These are the activations of a small neural network, seen along a few directions. Each row is one input.
Each table varies a few parts of the input and shows all the possible inputs, shuffled.
A made-up example of a description, with smaller parts first: one of 2 separate values, together with either a single point or one of 11 places around a ring or (one of 5 places around a ring, together with one of 6 places along a line).
Shared parts are said once, and a part with two or three values counts as separate values.
In the rows, zero is written as 128.

Other details of the inputs vary at random and push rows far along two fixed directions, the same in every table; ignore that.

A family of inputs:
row 1: [151 152 151 162 188 130 125 138 187 202 135  97 118 158 113]
row 2: [ 97 158  68 210 117 131 109  93 101 141 140 129 130  95 116]
row 3: [138 153 122 167 189 109 171 187 168 162 112 117 106 119 114]
row 4: [115 136 128 161 203 134 133 165 173 167 136 109 117 169 139]
row 5: [130 152 134  50  90 137 106 131  85  71 111 138 134 125 138]
row 6: [176 112 152 112 204 125 186 157 185 166 104 138 111 126 120]
row 7: [130 123 177 130 196 124 147 187 197 179 115 106 100 168 131]
row 8: [145  59 167  43 145 121 159 140 157 108  80 161 119 115 142]
row 9: [110 124 121  64  97 143 130 121 105  64 101 151 148 108 124]
row 10: [172 167 122 189 124 148 154 115 141 155 153 117 116 122  93]
row 11: [166 138 138 186 168 120 169 151 183 174 126 120 105 123 120]
row 12: [ 91 165  72 218  98 108 107 107  95 177 155 105 155 113 118]
row 13: [ 98 100 127 112  62 129  49  54 109 118 131 104 137 133 138]
row 14: [ 90 136  90 107  64 113  87  75  94  90 112 127 148  82 128]
row 15: [100 110 166  19 156 110 107 163 164 115  73 126 138 155 136]
row 16: [102  83  96 125  61 133  95  75  97  98 132 149 124  81 140]
row 17: [112 125 193 102 137  53  51  90 128  35 197 147 165 119 100]
row 18: [145 129 128 111  43 146  83  73  67  84 142 133 122 127 135]
row 19: [116  53 161  38 134 109 162 164 147 132  94 156 140 137 157]
row 20: [112 188  80 223  86 145 120 109  98 126 157 112 125 112  96]
row 21: [116  87 142  95  70 101 121  90 109 137 114 128 151 121 140]
row 22: [109 170  76 214 105 157 121 105  91 118 153 129 133 110 105]
row 23: [110  86 142  25 155  97 154 169 138 124  73 157 169 133 145]
row 24: [122 151 108 185 145 117 154 141 150 149 135 112 101 114 129]
row 25: [115 130 150 113 222 126 140 191 179 161 100 116 120 170 129]
row 26: [134 193  91 216  91 152 105 111  77 128 179 108 108 130 128]
row 27: [179 160 128 193 141 166 131 129 107 145 160 129 114 135 128]
row 28: [150 180  95 221  80 159  97 113  90 138 185 114 106 126 127]
row 29: [135 134  89 198 105 127 112  68 100 190 163 114 163 106 117]
row 30: [124  65 184  32 160 132 118 136 165 121  89 132 127 163 151]
row 31: [102 161 107 188 160 127  93 140 146 167 140  85 125 150 119]
row 32: [165 122 137  74  99 156 112  89  81  93 136 143 126 128 134]
row 33: [129 122 115  90  94 148 110 125  82  72 136 146 117 138 156]
row 34: [ 86 101  86 122  72 121 101  71  91  88 122 149 125  93 143]
row 35: [175 191 102 206  93 156 101  78  84 147 178 111 118 128 111]
row 36: [114  99 190  79 157  64  57  95 130  21 194 155 173 117 107]
row 37: [124 148 108  83  82 149  87 103  59  66 121 139 145 112 141]
row 38: [151 144 118 184 134 109 143 110 140 204 148 109 147 124 114]
row 39: [147  93 136  64  90 151 135  89 113  83 119 147 132 113 121]
row 40: [160 194 128 170 176 139 155 194 132 150 136 131 101 157 119]
row 41: [161 117 159 134 182 151 201 198 175 133 119 143  99 140 123]
row 42: [107  64 175  35 157 132 117 153 164 118  95 132 117 161 154]
row 43: [149 135 132 116 215 116 180 196 173 144  90 133 127 111 123]
row 44: [161 171 126 160 195 150 159 192 120 138 135 130 110 150 129]
row 45: [ 83 166  93 217 112 129  71  87 118 162 162  87 123 140 124]
row 46: [120  97 142  77  62 141 137 118 119  73 120 142 114 122 130]
row 47: [ 84 107 122  64 124 123  75 107 120  98  95 124 155 141 140]
row 48: [156  88 182  41 115 135 173 151 155  86  90 149 113 143 126]
row 49: [107 112 130  74  69 128 142 120 111  65 113 140 115 127 130]
row 50: [144 143 101 219  89 164 126  82 105 127 163 123 131 109 108]
row 51: [107  87 136  76  75 116 124 106 128  98 108 139 108 102 143]
row 52: [155 127 152 136 208 138 134 142 185 187 126 115 127 167 124]
row 53: [ 83  95 106  88 101 105 119 116  94 124 106 145 160 122 141]
row 54: [116  73 134  95  89 114 125  89 105 136 115 143 158 117 145]
row 55: [160 172 148 129 186 131 194 208 173 133 103 126 122 136 102]
row 56: [ 96 152  77 223  92 111 117 103 100 172 170  95 144 112 132]
row 57: [100  71 146  58  77 102 131 124 119 123 110 132 139 122 154]
row 58: [173 152 142 165 178 161 162 184 136 149 152 140  96 148 137]
row 59: [109 132  94 198 145 116 149 139 124 176 150 118 145 128 137]
row 60: [106 107 116 101  89 147 137 113 101  70 125 145 123 118 134]
row 61: [138 144 142 124 194  91 181 206 172 182  98 117 150 135 124]
row 62: [179 129 157 125 192 113 185 162 194 175 107 123 102 126 112]
Each input here is: one of 2 separate values, together with either a single point or (one of 5 places along a line, together with one of 6 places along a line).
Question: The inputs of row 10 and row 39 match in every part but the choice among 2 separate values. If row 55 is changed in the same way as row 10 into row 39, which row does it become?
Answer: row 9
Question: The inputs of row 15 and row 47 match in every part but the choice among 2 separate values. If row 62 is changed in the same way as row 15 into row 47, which row does it become?
Answer: row 6
Question: Which other rows does row 30 become when the place on the line of 5 takes its other values? List them by row number.
Answer: row 8, row 27, row 50, row 54
Question: Which other rows does row 56 become when the choice among 2 separate values takes its other values? List them by row number.
Answer: row 59
Question: Which other rows does row 33 become when the choice among 2 separate values takes its other values? List them by row number.
Answer: row 26
Question: Which other rows does row 40 become when the place on the line of 6 takes its other values? List them by row number.
Answer: row 5, row 18, row 26, row 28, row 35

A family of inputs:
row 63: [103 103 117  44 104 128 133 135 109  93  82 140 133 124 149]
row 64: [ 97  95 122  59  95 118 147 142 116  88  86 145 124 118 140]
row 65: [ 99 171  69 246  45 143  59  30  73 108 197 113 142  95 103]
row 66: [143 131 121 171 107 143 154 127 122 143 148 130 113 123 126]
row 67: [179 173 131 225 199 146 174 173 174 186 147 119  97 130 107]
row 68: [116 113 150  43 117 108  99 129 109  85 118 142 146 141 139]
row 69: [140 114 120 113  93 145 129 105  98 123 126 136 124 131 136]
row 70: [ 90 132 136 223 231 102 116 163 216 243 141  75 125 166 130]
row 71: [111 101 150  53 125 110 108 132 117  71 122 148 140 128 139]
row 72: [138  93 146  50  85 138 134 118 104 108 101 141 127 138 146]
row 73: [ 82 173  28 244  42 149  72  49  55 130 162 110 144  84 122]
row 74: [189 112 198  78 235 118 231 241 222 151  89 143  82 154 124]
row 75: [129 109 157  49 107 129 108 115 119  87 115 136 136 137 127]
row 76: [169 180 138 226 211 141 162 174 176 169 158 116 113 139 101]
row 77: [117 175  53 240  40 158  56  19  60 134 185 109 134  92 116]
row 78: [139 101 154  41  99 131 126 119 119  98  95 138 121 131 138]
row 79: [ 91  48 142  52 119  69 109  87 148 152  95 129 183 109 141]
row 80: [141 152 133 156 147 141 118 121 133 128 147 125 129 132 114]
row 81: [105 108 119  46  94 127 130 138 107 103  81 134 135 129 145]
row 82: [153 181 141 229 215 113 163 191 170 168 165 114 119 139 108]
row 83: [116 108 151  47 128 109 103 129 111  79 118 143 141 137 141]
row 84: [171 142 138 178 175 149 185 177 157 171 137 129 106 140 125]
Question: What is each input in this table made of?
Answer: either one of 2 separate values or (one of 4 places along a line, together with one of 5 places along a line)

A family of inputs:
row 85: [107  87 138  77 102 117 112 106 124 107 116 135 135 126 141]
row 86: [129 105 140  70  94 133 122 112 109  95 117 142 126 128 138]
row 87: [136 140 122 141 136 134 146 143 130 128 125 130 121 123 124]
row 88: [121 133 120 138 144 114 132 138 135 148 124 122 138 126 128]
row 89: [ 93 151  69 209  46 142  48  26  73 137 172 103 150 104 122]
row 90: [128 123 134 139 143 125 126 129 144 150 128 120 124 134 130]
row 91: [132 142 120 147 129 134 142 140 130 128 129 127 118 124 122]
row 92: [144 134 129 143 133 134 145 133 134 132 131 130 121 122 122]
row 93: [121 109 127  72  97 133 122 118 104  91 110 142 129 125 138]
row 94: [113 113 150  67 120 114  97 119 117  72 127 141 137 133 131]
row 95: [138 141 122 140 138 136 143 143 127 130 126 132 123 126 125]
row 96: [139 140 151 136 157 119 116 134 142 118 150 129 130 136 118]
row 97: [149 134 141 130 138 136 144 146 135 134 130 129 117 136 127]
row 98: [116 126 123 144 142 123 131 138 139 144 129 122 129 131 131]
row 99: [146 134 129 140 136 136 143 134 131 134 131 133 123 125 123]
row 100: [142 134 131 141 132 132 145 136 138 131 130 130 117 126 122]
row 101: [147 135 128 140 133 138 140 131 127 134 133 131 123 129 124]
row 102: [125 121 131 143 142 117 134 129 142 148 131 124 137 127 125]
row 103: [139 143 126 136 135 137 141 145 125 131 128 129 121 134 128]
row 104: [121 135 125 136 144 129 125 135 139 149 122 116 130 137 128]
row 105: [123 108 140  61 101 131 127 132 111  90 107 141 124 133 141]
row 106: [129 126 129 138 143 113 132 130 140 152 129 123 138 125 126]
row 107: [116 128 122 144 143 118 134 137 137 145 126 123 137 127 127]
row 108: [119 129 125 140 144 126 126 136 139 147 124 119 124 134 132]
Question: The inputs of row 106 and row 88 match in every part but one. If row 92 is changed in the same way as row 106 into row 88, which row does it become?
Answer: row 87
Question: What is each input in this table made of?
Answer: one of 2 separate values, together with either a single point or one of 5 places along a line or one of 6 places along a line
Question: Which other rows does row 93 become when the choice among 2 separate values takes its other values? List them by row number.
Answer: row 101
Question: Which other rows does row 85 become when the place on the line of 5 takes its other values? List them by row number.
Answer: row 89, row 90, row 102, row 106
